Each row below holds a small network's activations on one input, seen along a few directions.
In each table, some parts of the input vary, and every possible input appears once, in random order.
Descriptions start from the smaller parts, as in this example, which fits no table here: ring(5) and (point or line(11) or (values(3) and line(6))).
Shared parts are said once, and a part with two or three values counts as separate values.
(in the rows, 128 means zero)

Other details of the inputs vary at random and push rows far along two fixed directions, the same in every table; ignore that.

A family of inputs:
R1: [103 132 122 126 124 120 132 129 146 118 130 109 114 121]
R2: [143 118 150 115 162 144 128 117 121 148 124 141 133 125]
R3: [112 144 119 139 123 110 121 127 139 108 133 124 110 121]
R4: [110 144 118 134 123 107 124 122 136 106 126 118 117 130]
R5: [157 146  87  52  49 177 130 225  56 126 143 151 125 177]
R6: [153 117 151 111 155 130 124 119 129 135 112 144 143 136]
R7: [106 139 116 131 123 118 123 121 137 123 133 115 107 111]
R8: [157 106 145 130 145 136 124 112 119 134 122 145 148 136]
R9: [110 138 117 152 111 118 121 126 137 112 135 127 121 121]
R10: [150 117 155 113 156 139 128 119 131 140 116 138 136 139]
R11: [120 129 110 149 105 107 157 141 140 134 134 108 126 119]
R12: [107 137 116 148 110 115 125 122 133 110 127 122 129 129]
R13: [149 120 141 136 154 146 115 116 115 146 126 145 148 129]
R14: [107 143 115 135 129 112 115 126 136 119 136 115 113 121]
R15: [145 108 148 126 149 153 131 119 126 145 120 138 149 128]
R16: [ 97 130 120 140 112 127 129 125 137 129 138 117 123 114]
R17: [121 134 115 137 118  97 156 143 141 130 131 103 113 120]
R18: [148 110 154 127 144 147 129 118 128 144 117 141 148 137]
R19: [159 112 147 117 157 129 123 113 121 131 121 142 137 137]
R20: [105 134 115 143 110 127 124 120 134 126 136 118 120 110]
Each input here is: values(2) and (point or ring(9)).
Q: Changing only the values(2) part turns R4 into R12. The same change can be made to R14. Which row results?
A: R13

A family of inputs:
R21: [ 22 120 118 218 111  47 150  57 233 115 134  53 100  48]
R22: [144 130 137  96 152 147 103 112 107 124 129 152 112 121]
R23: [130 123 107  94  91 159 155 170  97 155 145 113 120 133]
R24: [142 137 142 104 158 159 103 118 112 121 128 155 108 124]
R25: [121 143  94 123  60 157 108 176  97 107 151 143 126 149]
R26: [155 127 136 116 133 133 102 109 106 108 119 160 132 141]
R27: [ 53 154  90 158  77 120 105 133 156 106 159  98  94 100]
R28: [ 84 136 107 163 132  62 148 112 169 122 143  75  98  94]
R29: [129 132 142 126 145 169 106 128 115 152 133 149 141 127]
R30: [ 72 144 112 164 115  75  99  81 160  74 131 105 109 117]
R31: [132 114 161 170 158 140 105  91 141 134 115 155 168 126]
R32: [ 84 152 120 128 147 116 103 101 142 105 128 114 105 110]
R33: [133 110 166 147 168 147 153 102 148 169 112 129 145 106]
R34: [123 135  88 116  55 147 109 170  92 111 151 141 129 146]
R35: [114 144  84  94  65 163 107 178  88 131 162 131 109 133]
R36: [147 112 146 134 122 148 158 137 125 144 114 143 156 136]
R37: [135  99 150 164 155 131 102  82 134 134 124 144 168 127]
R38: [188  84 191 159 237 107 145  61 153 177 103 142 154  93]
R39: [189 106 144 136 153 112 148 121 120 146 114 145 151 136]
R40: [126 106 151 147 172 144 101  82 135 154 133 134 150 111]
R41: [144 113 107 110  67 143 159 167 103 131 134 134 136 140]
R42: [155 118 154  91 151 131 127 139 139 123 115 136 121 150]
R43: [130 110 151 165 161 136 104  88 135 135 115 144 174 127]
R44: [159 135 139 118 160 132 152 150 116 157 124 134 124 128]
R45: [146 107 137 130 125 145 157 133 119 145 112 134 163 138]
R46: [177 123 134 137 136 123 148 143 119 136 121 142 137 142]
R47: [125 140 100  56  84 121 130 188 109 106 141 110 100 170]
R48: [118 171 100  99  79 144 106 168  92  88 133 146 107 160]
R49: [ 95 132 105 179 113  52 147 108 171 106 132  84 119 115]
R50: [ 81 157  89 153  94  81 151 153 159 110 151  82  77  99]
R51: [134 146 145 102 162 156 105 120 111 125 123 155 115 130]
R52: [ 67 155 112 167 119  81 102  87 163  76 121 105 115 117]
R53: [169 132 137 135 141 121 150 145 119 140 115 141 144 147]
R54: [148 127 157  89 155 128 129 142 138 127 110 136 128 155]
R55: [159 130 131 113 164 129 150 147 110 158 124 123 131 128]
R56: [162 117 146 156 173 101 147 106 139 143 105 127 158 133]
R57: [147 112 145 123 135 165 152 135 123 162 127 132 129 115]
R58: [ 93 158  68  85  40 155 158 212  92 134 153  94 100 138]
R59: [139 131 136  94 161 147 101 111 102 124 132 144 116 130]
R60: [ 75 151 118 173 112  87 100  88 169  71 128 115 102 111]
R61: [120 149 103  62  94 124 131 188 115 109 130 110 108 167]
R62: [151  96 137 128 119 140 156 128 117 145 121 133 157 138]
R63: [158 111 149  84 145 119 128 133 134 127 116 134 126 147]
R64: [129 127 133 121 148 166 105 124 109 153 132 139 148 127]
R65: [156 104 143 136 118 150 156 134 125 139 119 143 149 131]
Q: Changing only one part turns R42 into R47. The same change can be made to R24. Which row results?
A: R59
Q: Changing only one part turns R60 into R26. The same change can be made to R50. Which row results?
A: R38
Q: What is each input in this table made of?
A: ring(5) and (point or (values(2) and line(4)))
Q: Change only the values(2) part in R56. List by row number the other rows that result.
A: R55
Q: Change only the values(2) part in R30. List by row number the other rows that result.
A: R59
Q: Start at R28 and move only the line(4) part, one step at a time. The first step leads to R23. Which rows follow, in order?
A: R40, R59

A family of inputs:
R66: [107 153  73 133  58 132 148 182 104 110 145 110 118 145]
R67: [ 94 141  79 112  57 131 134 168  98 122 160 115 109 126]
R68: [116 150 137 110 144 137  93 126 118 111 124 136 130 151]
R69: [188 101 200 127 202 180  89  77 112 135 100 195 166 144]
R70: [ 92 152  91  98  61 146 136 177 117 119 150 110  98 124]
R71: [ 68 140 107 182 114  93 131 120 180 118 137  96 120 101]
R72: [ 63 145 127 168 112  99 138 112 179 112 137  92 104 100]
R73: [159 126 144 124 151 152 133 130 111 154 132 141 129 115]
R74: [ 85 146 113 166 118  64 148 115 179  98 127  96 108 111]
R75: [164 143  93  81  73 177 136 205  46 148 148 152 130 149]
R76: [121 123 136 131 126 145 128 146 135 141 131 126 138 136]
R77: [ 97 162  95  99  74 137 144 182 119 112 144 103  91 143]
R78: [205  93 176 131 201 140 145 107 122 155  98 167 175 140]
R79: [227 113 151  91 148 179 143 158  70 174 111 183 168 172]
R80: [203 101 180 118 216 143 130 103 111 168  99 160 148 126]
R81: [125  89 163 166 189 118 118  70 167 155 125 125 150 101]
R82: [158 127 144 129 149 153  86 104 104 115 125 169 132 129]
R83: [ 90 154  89 102  54 149  89 154 110  78 145 137  99 138]
R84: [ 84 119 109 157 110  66 138 106 175  98 139  88 112 107]
R85: [107 164  83 106  80 116 145 189 113 110 137 113  88 140]
R86: [151 121 123 128 127 109 139 141 125 123 127 124 132 128]
R87: [ 71 136 110 151 123  88 134  98 172 112 143  83  92  96]
R88: [217 101 157  58 176 179 132 152  63 170 117 174 138 159]
R89: [119 103 174 179 175 119 135  71 160 149 108 134 163 104]
R90: [127 110 160 188 178 116 138  71 155 151 109 140 164  96]
R91: [160 148 110  53  90 168 142 217  68 133 131 143 106 175]
R92: [143  92 164 165 173  97 129  59 163 150 115 127 150 113]
R93: [ 83 132 103 189 104  85 135 106 160 109 137  84 121 101]
R94: [135 119 165 167 200 116 141  71 168 145 105 128 139 102]
R95: [ 98 149  86 100  69 137 135 173 108 121 165 110  89 125]
R96: [136 121 133 105 125 118 140 134 135 123 119 125 128 133]
R97: [120 138 124 102 148 131  86 114 109 115 137 136 123 141]
R98: [ 78 121 114 155 103  75 139 110 184  97 124  89 122 105]
R99: [188  87 184 141 191 166 139  98 113 164 101 158 182 146]
R100: [ 58 128 112 170  95  97 132 101 168 117 132  97 127  90]
R101: [145 157 101  41  94 183  91 188  57 118 137 154 125 175]
R102: [ 74 120 104 177 104  87 134  97 162 109 143  84 118 106]
R103: [127 104 171 148 193 124 132  63 172 146 103 121 141  98]
R104: [122 156  84 101  73 104 143 184 111 104 148 107  93 139]
R105: [ 79 130 121 165 108  71 145 117 184  94 126  90 119 117]
R106: [160 128  94  71  65 188 140 202  58 137 138 140 138 169]
R107: [123 156 124 118 149 133  97 126 114 114 125 143 131 144]
R108: [131 140 128 134 131 143 142 139 125 140 131 135 124 119]
R109: [119  92 167 164 181 126 119  73 177 154 111 125 160  99]
R110: [140 138 124 121 139 133 136 133 121 137 131 119 112 118]
R111: [132 143 128 134 126 149  96 118 115 102 126 165 127 135]
R112: [ 68 134 117 147 117  80 133 109 179 107 120  88  99  99]
R113: [182 143  95  76  68 158 137 205  59 144 143 145 124 168]
R114: [ 83 129 113 149 117  63 138 103 174 100 139  88 100 107]
R115: [192  89 186 119 205 174  82  65 103 140 113 195 158 135]
R116: [128 151 123 115 149 128  88 123 108 116 131 136 124 136]
R117: [138 106 181 156 191  95 142  77 175 131 102 127 146 121]
R118: [219 107 165  82 145 182 140 158  75 172 111 177 167 179]
R119: [137 117 129 122 106 126 134 127 133 139 120 127 140 136]
R120: [104 151  78 118  67 133 126 188 112 124 158 107 106 129]
Q: Changing only one part turns R91 into R85. The same change can be made to R69. Which row results?
A: R111
Q: What is each input in this table made of?
A: ring(5) and (values(2) or ring(9))
Q: Change only the values(2) part in R107. List by row number the other rows that result.
A: R111
Q: Which other rows agree with R113 in the ring(5) part? List them by row number.
A: R73, R75, R80, R82, R86, R93, R104, R110, R116, R120
Q: Change only the values(2) part in R68. List by row number the other rows that result.
A: R69
Q: Which other rows agree with R84 in the ring(5) part? List them by row number.
A: R67, R81, R87, R88, R92, R95, R97, R102, R114, R115
Q: Start at R99 and move only the ring(9) part, one step at a time. The first step leads to R118. Which rows follow, in order?
A: R105, R117, R91, R77, R72, R76, R89
